These are the activations of a small neural network, seen along a few directions. Each row is one input.
Each table varies a few parts of the input and shows all the possible inputs, shuffled.
Descriptions start from the smaller parts, as in this example, which fits no table here: one of 6 places along a line, together with either a single point or one of 9 places around a ring or (one of 3 separate values, together with one of 8 places around a ring).
Shared parts are said once, and a part with two or three values counts as separate values.
In the rows, 128 means zero.

Other details of the inputs shift rows strongly along two fixed directions, in all tables alike. That doesn't count.
To show where, the next rows are all for the same input, with only those details redrawn:
[127 113 131 220 117 100 186  84 122 118 108 121]
[164 110 146 128 132 171  79 136  91 164 172 203]
[114 131 128  61 142 129 119 141 137 126 121 117]

Table:
row 1: [ 92 154 153 148  44 104 116 161 156  94 181  22]
row 2: [110 135 119 123 139 112 169 131 141 119 103  98]
row 3: [114 130 129  60 141 127 117 138 138 125 122 117]
row 4: [171 112 132 212 122 151 109 108  94 152 152 196]
row 5: [114 132 116 128 129  98 143 101 149 102  94 103]
row 6: [114 138 109 131 137 108 156 125 147 113  95  97]
row 7: [166 117 141 133 138 177  89 148  90 169 172 202]
row 8: [114 139 108 132 138 109 157 127 146 115  96  97]
row 9: [115 136 124  64 146 134 126 150 137 129 121 117]
row 10: [132 118 120 232 114  93 173  71 130 107  98 123]
row 11: [115 134 124  63 145 133 124 148 137 129 121 117]
row 12: [120 141 112  69 145 131 111 148 143 125 114 117]
row 13: [120 140 113  68 145 130 110 146 143 124 114 118]
row 14: [114 131 128  61 142 129 119 141 137 126 121 117]
row 15: [154 142 173 176  36 170  21 178 113 143 241 128]
row 16: [120 137 117  65 141 126 102 134 145 118 113 120]
row 17: [114 134 113 130 132 102 148 110 148 106  94 100]
row 18: [130 122 124 225 125 109 197 102 121 125 109 121]
row 19: [111 137 117 124 142 114 172 137 141 121 104  98]
row 20: [120 139 115  67 143 128 106 140 144 121 113 119]
row 21: [128 114 129 221 118 101 188  86 122 119 108 121]
row 22: [164 107 143 201 123 152 124 112  90 156 157 192]
Changing only one part turns row 5 into row 3. The same change can be made to row 10. Which row results? -> row 14
What is each input in this table made of? -> one of 2 separate values, together with either a single point or one of 10 places along a line

Table:
row 23: [138 111 126 189 128 121 148 100 121 135 114 147]
row 24: [109 131 114  48 150 139 131 151 124 130 127 109]
row 25: [151 114 132 105 143 160  82 144 113 153 142 180]
row 26: [151 125 132 100 146 154  89 139 112 146 146 176]
row 27: [142 129 150 127 127 151 106 167 111 160 164 142]
row 28: [133 121 137 181 126 134 169 114 124 135 119 146]
row 29: [ 80 140 107  54 150  96 170 125 156  95  92  61]
row 30: [141 111 128 189 125 118 146  96 118 137 119 149]
row 31: [111 136 142 184 117 114 164 122 137 121 122 100]
row 32: [139 122 137 184 103 118 138 107 117 123 138 137]
row 33: [ 92 136 113  65 131  98 155 156 159 101 120  55]
row 34: [145 123 139 106 115 155  71 142 112 149 159 161]
row 35: [138 139 132  73 128 153  77 153 130 132 150 137]
row 36: [144 137 110 197 112 128 137 115 126 129 140 130]
row 37: [109 145  95 150 140  95 172 118 144 104  85 100]
row 38: [136 130 132 189 107 118 143 106 126 116 129 123]
row 39: [169 119 136 120 143 165  76 141 101 153 157 197]
row 40: [101 129 120 145 114  90 173 117 143  99 120  80]
row 41: [113 134 128  55 126 140  84 154 142 129 129 110]
row 42: [ 93 142 108  34 154 104 136 145 168 102  80  75]
row 43: [137 120 134 178 123 132 178 123 112 144 116 133]
row 44: [139 128 150 115 121 158  87 147 113 141 169 166]
row 45: [107 135 121 152 114 101 155 112 152 101  99  75]
row 46: [148 125 141 106 115 154  73 141 109 148 164 166]
row 47: [110 132 118 139 139  91 172 102 145 103  91  93]
row 48: [119 135 123  47 151 133 104 139 135 131 124 129]
row 49: [138 125 135 188 105 115 144 105 123 118 131 127]
row 50: [121 133 124  45 150 132 100 141 136 134 123 130]
row 51: [145 117 140 176 129 140 141 107 112 138 139 169]
row 52: [141 115 135 200 107 134 122 110 116 134 135 139]
What is each input in this table made of? -> one of 2 separate values, together with either a single point or one of 5 places around a ring or one of 9 places around a ring
Changing only the choice among 2 separate values turns row 43 into row 27. The same change can be made to row 48. Which row results? -> row 32
Change only the place on the ring of 9 in row 30. List by row number the other rows that result. -> row 23, row 25, row 26, row 39, row 42, row 47, row 48, row 50
Change only the place on the ring of 5 in row 28. List by row number the other rows that result. -> row 24, row 29, row 43, row 51
